Each row below is a small network's average activation on inputs in which a field has the value named, seen along a few directions.
Related values have similar rows: they may be neighbours, one step apart, or belong to one group.
In the rows, zero is written as 128.

G, 21 values:
g21: [167 126  95  85 139 125  88 168  59 151 171 169 186 108 164 148 166]
g19: [ 74 131 108  88 196 164 137 119 150 196  94 186 109  90 110 171 191]
g16: [108 155 108  65 178 138 111 135 149 196 114 175 154 102 108 187 177]
g17: [ 53 104 129 188  46 122 158 147 181 148 118  89  81 140 114  99 113]
g18: [108 153 127  63 160 124  98 118  98 169 128 168 192  81 105 167 171]
g15: [ 44 105 156  95 182  99 154 113 167 169 102  80 126 113 144 147 177]
g14: [ 44 129 179 125 145 103 133 140 180 171  76  75 116 140 110 106 182]
g2: [149 149  91  81 136 106  72 164  95 172 130 161 201  68 154 149 164]
g7: [140 120  94 160  90  99 125 107 129  96 125  41  44 146 131 133  55]
g1: [226 132 170 165 116 151 133 135 111  79 159 136 148 149 140 129  52]
g11: [ 48 129 112  85 168 118 166 146 144 173  33 153 108 111 122 174 178]
g13: [145 139 125  67 132 101 136 133  48  74 196 200 176 143 108  91 179]
g5: [200 130 105 152 114 146 109  98 121  80 113  63  89 159 161  99  21]
g4: [113 108 107 152  39  99 138 109 193 128 100 100  59 115  91 110  77]
g12: [213 137 160 169 123 164 151 127  97  73 164  89 111 147 159 121  54]
g8: [214 110 141 147 137 152  98 144  82  83 176 200 160 152 145 130 110]
g3: [ 35 112 149 201 104 146 175 111 184 163 136  92 101 166  96  82 168]
g10: [178 125 165 101  96 134 130 133  56  52 182 196 184 120 143 126 167]
g9: [ 26 150 174 186 147 114 164 128 177 166 114  78 123 123 104  76 172]
g6: [231 127 118 170 152 163  93 121 125  64 148 183 159 147 149 133  68]
g20: [173 117  76 142  88 122 118  92 141  85 109  54  62 168 132 109  45]
G is arranged as a ring.
- A walk along G starts at g4 and steps to its neighbour g17. Put g15, g1, g13, g6 in the order it reaches them. => g15, g13, g6, g1
- Which values are neighbours of g2? Give them in the order they are listed. => g21, g18
- Which values are neighbours of g5? Give them in the order they are listed. => g12, g20
- What is the length, in steps, of the shortest route from g11 to g8? => 8

M, 11 values:
m10: [199 131 147 180 123 133 134 116 107  46 151  84 125 164 161 108  65]
m11: [ 50 139 159 123 170 131 147 124 169 192 114 139 138 107  85 156 186]
m1: [166 132  89  46 140 115  98 135  79 123 148 173 160 101 136 165 147]
m9: [ 65 115 123 135 123 105 137 123 174 165  83  37  70 126 127 118 121]
m7: [ 52 135 128 144 145 133 123 118 188 206  82 117 109 117  99 139 152]
m3: [ 71 132 150  91 159 134 161 134 122 151 136 177 159 122 117 127 204]
m8: [115 130 139  98 124 109 106 170  95 135 147 186 203 103 143 124 196]
m6: [ 85 132 103 167  64 123 141 108 155 125 107  81  64 148 119 104  96]
m2: [152 113 140 186  78 125 155 119 126  87 165  74  82 155 127  85  75]
m5: [238 122 144 134 150 144 105 119 115  70 138 148 152 145 149 120  67]
m4: [215 126  86 104 130 156 100 142  78 109 136 191 147 119 146 163  97]
M is arranged as a ring.
- A walk along M starts at m8 and steps to its neighbour m3. Put m10, m11, m9, m6 in the order it reaches them. => m11, m9, m6, m10
- Which values are neighbours of m4? Give them in the order they are listed. => m1, m5

C, 9 values:
c9: [162 133 117 128 178 153 117 111 143 144  93 112 110 132 133 160  88]
c4: [116 123  86 130  92 120 123 110 144 136 105  80  67 134 126 123  89]
c8: [ 23 133 151 158 124 119 149 122 184 178  98  99 111 132 108 104 171]
c1: [ 64 139 141 110 164 129 123 149 135 195 122 171 175 102 115 146 207]
c7: [162 132  79  74 132 119  80 140  97 141 118 154 148 103 144 161 128]
c3: [199 118 139 162  96 141 133 132 106  75 168 152 131 139 126 117  85]
c2: [ 42 123 151 104 146 113 155 134 160 161 104 129 133 113 111 133 194]
c6: [209 137 134 123 123 139 120 133  69  69 181 176 172 142 149 113 112]
c5: [176 116 154 163  98 118 152 120 114  53 164  79 106 154 139  94  77]
C is arranged as a 3 by 3 grid.
- What is the length, in steps, of the shortest route from c9 to c6? => 2
- Which values are neighbours of c8? Give them in the order they are listed. => c4, c2
Each value of C is a pair of two hidden parts, and every pair occurs once (3 first parts, 3 second parts).
- c8 and c5 share the first part; c8 and c2 share the second. Which value has the first part of c2 and the second part of c5? => c3

D, 21 values:
d11: [149 130 104  63 132  82  81 160  98 142 160 178 190  94 177 132 145]
d2: [124 137 159 193  60 100 155 121 146  67 145  65  80 136 133 102  87]
d4: [228 155 126 159 135 176 130 129  88  96 150 166 148 157 136 144  77]
d12: [129 130 127 116 137 126 102 182  57 150 174 163 201 105 134 139 191]
d9: [222 118 144 169 128 146 121 102 113  84 161 138 122 140 146 153  65]
d20: [ 53 122 173 106 158 142 129 140 160 158 101 193 150 107 121 129 200]
d17: [ 51 131 157 104 148 132 183 142 143 148 105 143 128 127 110 141 217]
d7: [ 73 129 169 131 148 143 131 128 116 168 136 206 189 120  97 144 208]
d5: [ 70  95  94 172  80 139 129 113 176 166 104  88  57 112 100 126  93]
d8: [231 132  93 127 145 150 104 138  80 107 139 193 131 126 132 123 101]
d14: [187 128  57  52 136 150 109 148  61  84 137 166 143  99 141 183 101]
d19: [ 60 154 118 112 204  99 121 113 175 192 107  33 106 123 121 132 152]
d16: [184 132  75  36 135 118  96 132  68 107 124 177 165 119 132 138 139]
d1: [118  99 136 163  52 109 148 130 173 138 140  97  52 129  82 108 104]
d21: [207  92 122 158 134 146 120 109 112  72 134  97 119 147 139 133  52]
d18: [ 55 151 115 130 171 113  99 108 193 195  40  61  90 126 136 158 114]
d6: [113 149 136  92 144 135 111 123 131 178 152 195 201 129 111 132 201]
d13: [137 135 145 193  72 108 178 112 121  41 162  84 111 176 126  46  82]
d15: [171 119 157 189  91 145 136 104 128  45 162  89 108 177 162  64  85]
d3: [ 51 129 160  78 170 115 180 125 153 187 116  81 130 121 123 120 159]
d10: [ 76 120 122 146 108 114 123 132 197 162  38  77  69 114 129 140 116]
D is arranged as a ring.
- A walk along D starts at d10 and steps to its neighbour d5. Put d4, d19, d13, d3 in the order it reaches them. => d13, d4, d3, d19
- Which values are neighbours of d6? Give them in the order they are listed. => d12, d7
- Which values are neighbours of d16? Give them in the order they are listed. => d11, d14
